A small network was trained on made-up records. Each row is its average activation on records with the value named, seen along a few directions.
Values that are neighbours, or in one group, have similar rows; names and order tell nothing.
(in the rows, 128 means zero)

Other fields shift rows strongly along two fixed directions, in all tables alike. That doesn't count.
To show where, the next rows are all for the same value of a field, averaged over different records:
[123 128 131 157 150 140 134 154 138 118 130]
[150 110 159 141 105  22 120  88 108 153 110]
[136 175  99 107 124 178 149 142 114 154 156]
[154 146 134 113  93  71 138  81 105 162 127]
[156 137 143 120  98  51 139  82 100 161 119]
[132 128 144 150 132  97 121 135 132 124 124]
[110 127 126 172 182 184 134 200 156  94 133]
[125 112 146 171 154 122 126 169 148 106 117]

Values of E:
e6: [101  56 156 145 154 120  90 129 159  75  95]
e3: [ 96 148 119  91 108 165 149 116 138 141 147]
e7: [134 166 103 113 124 159 145 131 117 154 148]
e9: [103 135 124 120 125 151 142 143 131 130 133]
e4: [129 156 102  51  91 155 152  73 111 156 153]
e8: [146 142  97 122 141 185 111 137 124 120 142]
e5: [125  60 160 156 135  71  78 116 135  87  87]
e2: [126 136 116  95 115 152 132 122 115 139 126]
e1: [131 115 117 152 145 154 117 159 145 104 130]
The values of E form a 3 by 3 grid.
Q: Which values are neighbours of e6? Give them in the order they are listed.
A: e4, e5
Q: Which values are neighbours of e1? Give them in the order they are listed.
A: e7, e8, e2
Each value of E is a pair of two hidden parts, and every pair occurs once (3 first parts, 3 second parts).
Q: e4 and e2 share the first part; e4 and e3 share the second. Which value has the first part of e3 and the second part of e2?
A: e9

Values of J:
j5: [ 69 105 138 134 171 218 124 177 180  74 142]
j6: [173 213  48  42 109 235 122  80  89 178 174]
j2: [135  89 124 180 167 163 126 199 171  71 103]
j4: [102 110 193 168 138  19 124 114 125 133 100]
j7: [140  70 165 160  90   9 113  86 127 131  94]
j1: [161 131 134 170 154 114 124 164 118 122 116]
j8: [145 169  72  20  64 153 134  43  71 178 143]
j9: [ 71 125 120 141 154 219 156 209 171 101 139]
j3: [157 141 158 138 105  22 129  80 100 162 141]
The values of J form a 3 by 3 grid.
Q: Which values are neighbours of j9? Give them in the order they are listed.
A: j5, j4, j7
Q: Which values are neighbours of j1? Give them in the order they are listed.
A: j2, j3
Each value of J is a pair of two hidden parts, and every pair occurs once (3 first parts, 3 second parts).
Q: j9 and j5 share the first part; j9 and j7 share the second. Which value has the first part of j7 and the second part of j5?
A: j8

Values of M:
m4: [168 206  69  89  88 172 157 113 100 180 172]
m6: [140 113 109  71  79 104 136  83 121 145 127]
m9: [ 99 124 160 148 140  77 130 142 131 126 108]
m12: [ 96 109 163 124 141 133 120 139 150 109 122]
m15: [122 120  90 126 137 211 122 139 133 107 153]
m18: [126 137 108  76 118 151 122 105 108 131 119]
m7: [131  83 158 162 163  85  80 155 142  92  75]
m8: [154  80 140 178 135  86 109 127 140  97  98]
m11: [132 157  84 133 173 236 118 165 128 114 146]
m3: [141 143 123  86 102 108 107  61 100 154 126]
m13: [123 156 129  91 119 140 126  84 107 157 158]
m1: [151 164 121 105 129 117 148 119  97 159 122]
m16: [154 143 136 157 149  97 117 130 125 118 131]
m5: [104 123 146 145 119 104 151 157 148 136 127]
m10: [151  78 146 147 112  52 116 120 125 111  82]
m2: [168 139 135 117  70  36 143  89  98 179 114]
m20: [100  98 151 198 172 145 130 198 176  82 135]
m14: [ 85 124 122 113 128 206 158 166 149 120 154]
m19: [ 98 127 110 138 141 206 143 151 156 112 156]
m17: [116 137 159 154 146  95 126 119 126 132 133]
Each value of M is a pair of two hidden parts, and every pair occurs once (4 first parts, 5 second parts).
Q: m13 and m16 share the first part; m13 and m12 share the second. Which value has the first part of m12 and the second part of m16?
A: m1
Q: m15 and m20 share the first part; m15 and m18 share the second. Which value has the first part of m18 and the second part of m20?
A: m9
Q: m3 and m17 share the first part; m3 and m6 share the second. Which value has the first part of m6 and the second part of m17?
A: m5
